These are the activations of a small neural network, seen along a few directions. Each row is one input.
Each table varies a few parts of the input and shows all the possible inputs, shuffled.
Descriptions start from the smaller parts, as in this example, which fits no table here: one of 5 places around a ring, together with either a single point or one of 9 places around a ring or (one of 2 separate values, together with one of 6 places along a line).
Shared parts are said once, and a part with two or three values counts as separate values.

Table:
r1: [-47  30 -19  38 -35  -7  24  41  40  -2 -20]
r2: [-25  25   4  22   4  58  34   9  29 -18 -18]
r3: [-34  57  -1  15 -19  48 -22 -58 -15 -17   6]
r4: [ 16 -50   5  15  47  35  53  54  22  12   4]
r5: [-18  25  -4  33  -5  80  15  18  14 -12  -7]
r6: [-40  18  -6  29  30  42  30   6  37 -17  -9]
r7: [-38  58   7   5  -9  27  -5 -68   1 -21  -5]
r8: [  3  11   6 -40 -40 -81 -62 -29 -30  11   0]
r9: [ 27 -38  13   4  22  50  59  58  15  14  -2]
r10: [-51  49  -2  13  16  11 -10 -72   9 -22   3]
r11: [-47  47 -19  25  16 -15 -11 -66  14 -44  14]
r12: [ 60 -42  14 -26   4  33 -10  16 -37  23  15]
r13: [ 53 -45  25 -37  15  10   5   9 -18  16   6]
r14: [ 43 -55  -3 -18  40 -32   0  11  -7  -5  25]
r15: [ 32   9  19 -43  -9   8 -68 -57 -59   4  13]
r16: [-62  61 -16  19 -51 -38 -15 -34  12 -10  -8]
r17: [ 10  -2  18 -47  26 -31 -56 -68 -36  -4  11]
r18: [ 13  -5   0 -37  26 -57 -55 -62 -31 -25  23]
r19: [-34  13 -22  43  31  16  26  11  43 -40   2]
r20: [-37  33 -21  39 -35   3  22  36  34   1 -32]
r21: [ 20 -50 -11  27  49   8  51  60  29  -7  17]
r22: [ 16 -32  -9  25 -18  -5  45  83  17  30 -18]
r23: [ 41 -36  -1 -20 -25 -46  -6  37 -14  34  -8]
r24: [ 23   7  28 -56   1 -15 -51 -64 -43  -3   3]
r25: [-52  66 -20  19 -50 -28 -13 -39   4  -4 -19]
r26: [ 33 -41   3 -20 -26 -56  -7  43  -6  29   3]
r27: [ 36 -37   6  19  13  73  40  65  -1  21   6]
r28: [ 41 -53  15 -28  40  -6   0   5 -10  17  13]
r29: [  4 -35  -7  20 -18 -15  48  90  24  28  -6]
r30: [ 12  14   2 -38 -40 -70 -62 -37 -40  13 -12]
Changing only one part turns r14 into r19. The same change can be made to r28. Which row results?
Answer: r6
What is each input in this table made of?
Answer: one of 5 places around a ring, together with either one of 2 separate values or one of 4 places along a line
Which other rows does r20 become when the choice among 2 separate values takes its other values? List them by row number.
Answer: r1
Which other rows does r22 become when the choice among 2 separate values takes its other values? List them by row number.
Answer: r29
Which other rows does r9 become when the place on the ring of 5 takes its other values? List them by row number.
Answer: r2, r7, r13, r24

Table:
r31: [-22  33  -7  29  -1  65   6 -14  12 -14   0]
r32: [-38  29 -15  34  -6   7  30 -10  30  -9  -2]
r33: [ 28  19  16 -51 -39 -17 -77 -76 -71  -1  10]
r34: [  1  17  -3 -40 -29 -84 -88 -58 -40   0   6]
r35: [ 51 -78  17 -13  48  24  42  73  16  29  -4]
r36: [-35  32   1  15   1  31  18 -10  33 -12 -20]
r37: [-32  30 -17   4  15 -41 -18 -44   6 -46  17]
r38: [-46  26 -31  38  -1  -2  11   8  40 -26  -3]
r39: [  6   5   7  27 -27  61  20  53  -1  21 -10]
r40: [ 10  23  28 -66 -33 -52 -73 -77 -48   7  -8]
r41: [-10   1  -3  32 -33   6  45  56  18  25 -12]
r42: [ 55 -83   4   6  33  -2  67  76  13  25  16]
r43: [  9  22   9 -51 -41 -75 -57 -75 -52   6  13]
r44: [ -7   3   5  11 -30  30  45  52  18  15 -34]
r45: [ 45 -81 -11   9  42 -13  42  92  22  10  12]
r46: [ 68 -78  15  -7  44  56  30  75  -8  25  18]
r47: [ -9  26  -2   3  31  35 -36 -66 -16 -21  11]
r48: [-31  25   1   0  21 -27 -10 -63  -7 -24  10]
r49: [-16  -1 -22  36 -25  -4  24  72  30  10 -18]
r50: [-28  28   7 -14  29   2 -19 -63   5 -22  -2]
What is each input in this table made of?
Answer: one of 4 places along a line, together with one of 5 places along a line
Changing only the place on the line of 4 turns r35 into r42. The same change can be made to r40. Which row results?
Answer: r43
Which other rows does r49 become when the place on the line of 4 takes its other values? List them by row number.
Answer: r39, r41, r44

Table:
r51: [ 30 -27  18 -29  25   9   0 -13 -11   8   8]
r52: [-49  68   0  -7 -26 -30 -52 -82 -20  -9 -17]
r53: [ 43 -32   1  -2  -5  -2  23  37 -13  21   6]
r54: [ 34 -22  -6 -18  20 -34 -16  -4  -6 -11  24]
r55: [  6  14  10 -45 -25 -53 -66 -68 -49   6  -6]
r56: [-27  16  -6  27  10  43   9  11   7  -6 -12]
r57: [ -1  19 -16  42 -16  26  30  23  24  -1  -2]
r58: [ 42 -28  10 -15   4  19  -1  24 -20  -5  11]
r59: [-26   4  -8  23 -21  13  40  52  42  -9  -4]
r60: [ 18 -49  15 -10  -5 -13  17  64  11  23   5]
r61: [-33  20   5  12  22  33  11 -24  19  -1  -7]
r62: [-36  17 -24  22  20 -11   4 -21  17 -15  -6]
What is each input in this table made of?
Answer: one of 2 separate values, together with either a single point or one of 5 places along a line
Changing only the choice among 2 separate values turns r54 into r62. The same change can be made to r60. Which row results?
Answer: r59
